These are the activations of a small neural network, seen along a few directions. Each row is one input.
In each table, some parts of the input vary, and every possible input appears once, in random order.
A made-up example of a description, with smaller parts first: one of 4 places along a line, together with either a single point or one of 9 places along a line or (one of 3 separate values, together with one of 8 places around a ring).
Shared parts are said once, and a part with two or three values counts as separate values.
(in the rows, 128 means zero)

Other details of the inputs shift rows strongly along two fixed directions, in all tables alike. That doesn't count.
These rows show it; all are for the same input, with only those details redrawn:
[ 59 100 174 165 121 158 225 140 200 155  96]
[ 84 117 113 125 137 122 154 153 112 181 135]
[138 153 136 128 162 131 136 148 125 110 121]
[120 141 132 129 155 131 145 149 126 131 122]
[105 130 124 126 147 128 148 153 120 153 125]

Table:
R1: [100 102 180 166 101 171 208 126 220 124 116]
R2: [120 141 121 120 115 130 130 140 121 162 132]
R3: [138 152 113 121 128 120 137 124 122 139 120]
R4: [173 166 133  96 147 115 100 112 115  92 111]
R5: [125 117 137 130 103 146  98 112 125 120 128]
R6: [138 130 132 162 150 142 130 152 131  84 123]
R7: [191 162 107 115 153 120 105 123 108  88 143]
R8: [ 70  64 168 190 117 163 218 147 199 140 116]
R9: [118 117  96 138 109 124 121 126 112 139 131]
R10: [138 110 106 149 158 118 143 140 112 117 138]
R11: [ 93 123 178 186 136 142 220 121 204  97  82]
R12: [108 131 222 167 107 159 179 104 233  77  76]
R13: [133 146 231 166 110 167 168  91 229  53  75]
R14: [148 135 113 131 128 125 103 117 117  95 120]
R15: [127 138 149 101 114 133 113 114 129 139 121]
R16: [122 121  92 147 107 127 127 129 109 141 133]
R17: [130 107 113 146 112 138 122 142 123 147 154]
R18: [143 154 130 122 132 106 112 113 123 109 116]
R19: [ 90 112 127  94 104 119 121 134 115 187 130]
R20: [ 95  96 101 121  90 125 118 108 100 169 131]
R21: [175 180 120 135 141 111 105 117 112  87 123]
R22: [130 148 122 130 121 107 125 118 119 131 123]
R23: [150 122 101 143 127 125 126 124 115 127 144]
R24: [131 142 122 103 133 114 124 118 124 136 115]
R25: [124 113 103 101 130 114 124 121 115 150 145]
R26: [122 118 128 136 115 139 102 130 130 114 128]
R27: [ 90 116 120  99 109 119 123 138 117 188 132]
R28: [182 156 135 113 149 135  98 130 129  79 146]
R29: [146 132 134 132 165 135 140 149 129  97 143]
R30: [109  92  88 131 110 117 131 126 109 178 152]
R31: [106 131 134 121 112 114 110 131 122 153 131]
R32: [178 145 152 100 140 139  89 111 126  84 139]
R33: [160 133 126  99 131 123 112 103 116 112 135]
R34: [111 131 108 125 150 113 158 142 114 152 118]
R35: [115 142 124 139 108 120 123 136 117 156 137]
R36: [ 97  93 119  95 108 123 119 133 115 179 155]
R37: [125 147 139 134 117 121 117 128 129 132 129]
R38: [156 117 147 126 123 146  93 110 133 104 138]
R39: [112 129 131 118 102 111 124 104 117 153 120]
R40: [153 116 144 126 132 139  93 123 136  97 137]
R41: [ 96  95 113 101 113 123 122 138 119 180 157]
R42: [158 133 120  96 140 117 110 113 115 108 136]
R43: [183 137 126 120 147 123  91 110 120  75 129]
R44: [133 137 136 102 117 122 127 105 126 138 111]
R45: [166 145 148 130 132 144  79 123 133  62 118]
R46: [163 121 126 123 127 130 104 100 118 107 132]
R47: [ 99  83 108 122 109 126 109 137 114 177 157]
R48: [133 153 140 148 155 122 130 145 125 101 123]
R49: [185 144 138 140 144 142  92 130 136  70 140]
R50: [132 129 121 155 109 145 119 137 126 117 133]
R51: [171 147 125 125 135 127  90 112 118  68 114]
R52: [153 136 107 124 171 115 138 137 109 104 141]
R53: [ 88 115 115 112 102  99 126 116 106 179 128]
R54: [ 95 121 116 109 106 122 131 140 117 190 135]
R55: [106 103  94 111 114 113 143 127 116 180 151]
R56: [120 141 132 129 155 131 145 149 126 131 122]
R57: [ 92 101 101 137  94 132 116 140 110 171 144]
R58: [110 109  97 153 139 121 145 145 107 132 128]
R59: [154 159 120 111 137 118 122 120 122 118 115]
R60: [126 101 102 124 125 119 115 120 114 145 143]
Changing only one part turns R16 into R50. The same change can be made to R23. Which row results? -> R17
Describe the family of inputs behind these rows. -> one of 2 separate values, together with one of 5 places around a ring, together with either a single point or one of 5 places along a line
Which other rows does R45 become when the choice among 2 separate values takes its other values? List them by row number. -> R51
List by row number the other rows that have the choice among 2 separate values and the place on the ring of 5 in common with R55. -> R7, R25, R33, R42, R52
Which other rows does R1 become when the place on the line of 5 takes its other values? List them by row number. -> R28, R32, R36, R41

Table:
R61: [118 114 107 151 147 130 153 151 123 133 137]
R62: [119 114 127 135 100 131 116 116 132 137 130]
R63: [119 106 121 141 135 138 137 145 128 134 144]
R64: [116 126 136 115 124 128 132 128 132 146 127]
R65: [113 125 136 121 120 129 128 130 130 143 127]
R66: [205 195  78  95 178  93  39 148  34  90 152]
R67: [115 135 124 122 137 117 152 132 127 145 121]
R68: [119 113 128 128 102 130 118 113 132 137 129]
R69: [114 134 124 127 137 119 150 134 125 145 121]
R70: [111 134 123 132 133 121 146 136 124 142 122]
R71: [113 125 135 127 117 131 125 133 130 143 128]
R72: [123 115 129 116 105 127 125 108 134 141 128]
R73: [116 127 137 110 124 126 134 125 133 147 126]
R74: [195 162 201 154 140 164 137  89 208   8  85]
R75: [124  94 115 147 119 137 128 131 129 129 143]
Describe the family of inputs behind these rows. -> one of 3 separate values, together with either a single point or one of 4 places along a line
Changing only the choice among 3 separate values turns R62 into R71. The same change can be made to R68. Which row results? -> R65
